These are the activations of a small neural network, seen along a few directions. Each row is one input.
In each table, some parts of the input vary, and every possible input appears once, in random order.
A made-up example of a description, with smaller parts first: one of 2 separate values, together with either a single point or one of 9 places around a ring or (one of 4 places along a line, together with one of 8 places around a ring).
Shared parts are said once, and a part with two or three values counts as separate values.
(in the rows, 128 means zero)

Other details of the inputs vary at random and push rows far along two fixed directions, the same in every table; ignore that.

Table:
x1: [175 100 122 167  44 124  80 108 141 135 126 120 173 131 106]
x2: [ 85 158 113 180 124 131  89 111 170 199 197 103 179 119 138]
x3: [101 153 156 126 167 150 115 113 154 164 185 118 146 133 128]
x4: [134 152 140 158  67 148 103 122 172 141 158 111 167 125 109]
x5: [103 155 112 128 190 141 157 157 133 155 155 126  96 109 152]
x6: [ 84 120 128 106 231 120 152 131  96 150 130 124  72 138 146]
x7: [112 164 161 165 123 166  64 100 172 185 207 107 154 118 120]
x8: [114 144 133 129 204 160 109 126 118 162 155 127  84 130 146]
x9: [106 140 157  98 232 144 125 123 106 125 142 148  70 136 148]
x10: [ 65 157 135 134 187 117 140 118 118 147 153 123  96 119 153]
x11: [104 169 118 170 128 154 110 141 181 194 203  95 170 103 131]
x12: [120 123 140 138 109 105 113 126 147 122 136 135 153 142 116]
x13: [151  81 143  59 144  80 136 133  92  63  73 168 130 158 122]
x14: [143  94 138  75 137  94 155 131  76  65  50 151  84 135 120]
x15: [101 181 118 186 121 170 104 127 174 202 180  96 118 107 128]
x16: [147 104 104 145  71 118 143 139 114 106  78 119 107 127 114]
x17: [145 122  96 180  30 124 145 140 139 136 107 107 136  88 113]
x18: [ 86 129 120 127 205 103 132 152 141 158 168 129 143 129 147]
x19: [118 131 142 112 207 149  94 128 127 155 172 122 120 148 147]
x20: [160  72 121  62 152  84 136 143  86  76  66 157 129 162 130]
x21: [168 112 133 105  99 137 167 122 107  79  77 147 111 130 118]
x22: [150 136 123 157  75 160 108 115 160 165 156 101 174 124 114]
x23: [126 148 123 115 135 137 157 125 116 102 117 142 112 123 147]
x24: [167 106 143  75 103 123 129 131 113  76  89 147 142 143 117]
x25: [104 144 129  85 232 141 133 142 105 149 128 137  74 134 151]
x26: [171  98 111  98 106 128 142 151 118  78  90 133 140 156 126]
x27: [146 120 126 164  37 105 128 132 157 116 128 133 190 109 105]
x28: [ 72 146 110 136 190 124 138 128 113 162 150 115  94 122 158]
x29: [133 137  99 118 139 144 155 136 111 117 114 134 110 127 152]
x30: [161 122 136  92 109 132 144 128 106  85  73 150 104 125 119]
x31: [ 92 137 156 136 189 125 108 109 113 146 148 125  81 123 131]
x32: [135 139 133 120 128 136 149 136 128 101 107 139  98 130 127]
x33: [139  99 122 101 109  92 146 125 108  70  98 157 159 148 134]
x34: [165  75 116 102 114 101 144 128 107  92  86 143 151 155 120]
x35: [166 102  99  94 104 129 151 140 108  75  95 137 156 148 141]
x36: [156 112 128  93 114 116 165 155 121  67 106 148 152 131 126]
x37: [137 132 122 193  67 147  86 105 135 171 137  98 123 105 107]
x38: [156 111 109 168  40 116 104 127 156 132 119 116 176 133 105]
x39: [165 108 144 162  37 119  81  98 145 121 131 131 172 128  99]
x40: [ 91 170 138 127 194 134 157 147 139 146 162 134  97 105 148]
x41: [113 140 136  97 190 141 104 136 132 161 156 120 130 140 140]
x42: [119 145 140 184  59 138 120  96 149 163 137 102 133  99 101]
x43: [173 129 109 164  39 164 135 116 140 141 107 114 140 110 108]
x44: [115 125 129 133 122 102 166 144 116 105 106 132 105 105 130]
x45: [ 83 142 130 123 194 124 114 129 114 176 138 114  84 121 135]
x46: [124 106 147 109 145 103 133 116 123 114 128 146 146 148 121]
x47: [109 112 136 102 168  99 159 140  97  85  87 141  75 141 132]
x48: [155 140 122 147  32 145 122 115 151 109 134 122 188 121 118]
Description of these inputs: one of 2 separate values, together with one of 4 places along a line, together with one of 6 places along a line.
- The inputs of x47 and x12 match in every part but the place on the line of 4. If x10 is changed in the same way as x47 into x12, which row does it become? => x33
- Which other rows does x17 become when the place on the line of 4 takes its other values? List them by row number. => x5, x11, x18
- Which other rows does x35 become when the choice among 2 separate values takes its other values? List them by row number. => x48

Table:
x49: [156 108 122 109 131 127 153 146 115 101  98 137 117 132 125]
x50: [131 104 129 110 136 104 127 135 119 106 120 134 145 143 129]
x51: [ 88 156 146 132 187 135 128 134 142 158 170 121 108 119 135]
x52: [130 115 122 125 130 111 137 145 115 106 111 135 113 128 131]
x53: [181 111 117 150  24 138 113 122 149 119 115 121 187 122 101]
x54: [138 105 129 122 125 118 127 119 107 110 106 133 115 136 127]
x55: [ 96 152 136 123 190 143 117 129 137 174 159 116 110 127 135]
x56: [137 124 108 114 133 130 148 139 115 108 114 134 125 132 143]
x57: [121 162 137 172  67 149 100 110 165 173 154 105 147 102 108]
x58: [ 87 153 151 131 187 142 110 112 131 157 168 120 106 132 138]
x59: [125 118 112 123 131 112 152 133 114 111 109 137 124 130 138]
x60: [128 129 122 115 131 124 156 130 119 104 113 140 124 128 137]
x61: [127 153 139 165  79 138  95 112 170 163 169 119 173 115 115]
x62: [128 116 124 115 131 112 131 132 113 117 101 135 113 132 126]
x63: [145 113 127 113 137 137 127 123 109 112 112 132 114 141 131]
- What do these inputs look like to the network? => one of 3 separate values, together with either a single point or one of 4 places along a line
- The inputs of x49 and x52 match in every part but the choice among 3 separate values. If x56 is changed in the same way as x49 into x52, which row does it become? => x59
- Start at x58 and move only the place on the line of 4, one step at a time. The first step leads to x57. Which rows follow, in order? => x51, x60

Table:
x64: [171 111 130 164  22 123 107 102 136 104 111 130 158 123 107]
x65: [106 136 134 125 184 123 151 144 124 131 132 138  89 125 137]
x66: [142 146 111 183  15 130 130 108 142 127 114 113 150  94 111]
x67: [178 115 119 141  38 151 139 118 117  88  81 129 129 112 109]
x68: [ 89 162 127 166 121 133 114 124 173 180 185 102 170 112 131]
x69: [114 110 114  94 212 125 132 130  97 153 126 128  99 144 151]
x70: [110 136 114 187 127 141  96 114 152 207 180  98 140 112 129]
x71: [120 156 133 142 142 154 115 126 154 159 172 111 150 127 130]
x72: [119 135 150 118 170 136 100 107 119 132 145 135 114 139 137]
x73: [191 123 112 149  27 147 123 131 150 108 106 127 176 120 102]
x74: [ 91 158 111 205 119 150  80 118 168 215 192  86 132 116 128]
x75: [135 161 132 176  79 163 109 121 160 167 143 110 128  97 111]
x76: [ 99 157 129 173 120 148 110 121 168 175 196 111 163 117 133]
x77: [108 146 130 152 139 136 125 131 160 157 176 114 152 127 134]
x78: [104 140 135  93 197 127 147 150 112 136 125 133  80 126 143]
x79: [ 99 133 133 124 180 128 151 131 115 123 138 135  92 126 142]
x80: [168  79  87 123  68 101 144 140  93  77  51 131 130 144 121]
x81: [144  99 143 114 127 108 133 125 116  94 107 139 125 146 119]
x82: [113 127 126 110 191 119 144 151 135 124 147 143 127 142 144]
x83: [134 125 113 135  94 116 137 140 147 121 122 131 165 122 123]
x84: [ 87 192 132 183 110 164 100  98 167 204 188  98 124  93 133]
x85: [196  82 112  70 109 118 160 162  96  45  63 153 134 147 124]
x86: [154 100 147  89 148 122 129 123 102  85  95 143 115 152 121]
x87: [152 111 117  80 144 120 156 148 116  90  97 150 133 147 133]
x88: [170 123 138 165  21 152  89  96 143 126 121 119 165 118  94]
x89: [102 129 109 161 141 121 111 119 133 188 153 105 140 115 133]
x90: [ 92 133 123  99 200 108 147 138 115 116 144 143 129 142 163]
x91: [149 105 118  66 158 114 157 159 108  86  98 146 125 146 138]
x92: [100 141 137  96 197 131 154 133 112 130 126 131  83 132 144]
x93: [ 96 125 145 109 188  99 123 132 124 134 132 141 120 138 129]
x94: [156 116 107 154  19 125 134 125 143 104 110 125 189 116 114]
x95: [105 156 128 136 134 150 118 120 150 163 172 118 154 126 135]
x96: [164  79 131  95  88  88 150 128  96  57  59 147 138 146 112]
x97: [182 121 114 149  24 153 123 120 139 103 113 124 179 123 108]
x98: [166  83 108  97 154 129 137 133  84 106  86 136 109 145 136]
x99: [109 119 149 114 192 110 122 133 127 130 140 144 110 144 129]
x100: [ 98 148 122 143 136 121 118 145 161 164 168 113 158 112 133]
x101: [179  98 118  91 106 129 164 129  81  45  53 153  95 134 134]
x102: [143 140 117 180  18 129 136 117 147 132 111 107 153  97 101]
x103: [107 145 134 107 180 133 146 138 121 139 123 136  89 125 137]
x104: [151 134 144 152  84 144  91 112 150 146 133 123 146 122 101]
x105: [107 126 150  86 205 117 122 129 117 133 130 146 103 148 133]
x106: [ 98 137 131 116 200 122 153 130 109 117 137 140  81 130 154]
x107: [184 101 122 112  70 136 159 132 103  65  59 136 113 126 115]
x108: [103 134 135 124 182 124 155 136 120 126 135 129  91 128 139]
x109: [121 115 120 108 136 109 167 134  96  87  91 143 106 126 132]
x110: [162 130 116 154  16 149 135 111 133 115  96 120 140 105 106]
x111: [111 141 126  96 182 131 139 129 119 125 145 139 127 145 157]
x112: [104 126 150  96 183 126 117 114 113 131 138 139 113 146 134]
x113: [113 141 130 106 167 134 138 133 136 139 149 124 137 140 140]
x114: [102 131 135 110 201 117 152 156 115 128 134 135  80 126 143]
x115: [121 147 121 164  74 124 130 137 144 150 128 111 133  96 112]
x116: [ 92 162 128 162 132 126 130 130 149 169 150 117 121 103 123]
x117: [119 120 113 116 192 140 113 136 107 140 125 121  91 149 145]
x118: [182  71 131  95  90  95 142 145 100  56  65 153 125 145 110]
x119: [155  95 144  74 167 115 127 143  97  84  92 149 104 149 124]
x120: [ 97 168 128 182 120 146  95 135 189 202 210  98 162 104 126]
x121: [ 86 120 147  99 202 101 127 123 108 123 137 143 115 144 139]
x122: [110 136 126 126 167 126 135 132 131 127 159 136 135 138 154]
x123: [119 161 129 146 139 155 108 118 146 156 174 119 148 126 142]
x124: [110 133 152 108 166 126 115 114 128 143 141 126 120 142 127]
x125: [184  91 122  84 105 124 164 156  87  55  49 149  94 130 122]
x126: [105 123 149 127 167 120 115 117 125 132 152 136 120 140 130]
x127: [165 121  94 174  15 148  99 115 141 148 104 100 150 122 108]
x128: [158 116 127 159  20 111 109 102 132 107 103 127 168 118 107]
x129: [112 125 149  91 186 118 114 134 121 139 135 134 107 140 130]
x130: [108 132 147  98 182 123 114 109 112 129 137 141 109 145 143]
x131: [ 82 165 147 180 118 126  75 117 177 209 193  98 155 102 113]
- What do these inputs look like to the network? => one of 4 places along a line, together with either one of 2 separate values or (one of 3 separate values, together with one of 5 places along a line)
- The inputs of x94 and x76 match in every part but the place on the line of 4. If x100 is changed in the same way as x94 into x76, which row does it become? => x120
- The inputs of x108 and x92 match in every part but the place on the line of 4. If x65 is changed in the same way as x108 into x92, which row does it become? => x103
- Which other rows does x96 become when the place on the line of 4 takes its other values? List them by row number. => x81, x86, x124
- Which other rows does x95 become when the place on the line of 5 takes its other values? List them by row number. => x87, x91, x111, x113
- Which other rows does x111 become when the choice among 3 separate values takes its other values? List them by row number. => x84, x130
- Which other rows does x78 become when the place on the line of 4 takes its other values? List them by row number. => x114, x115, x125
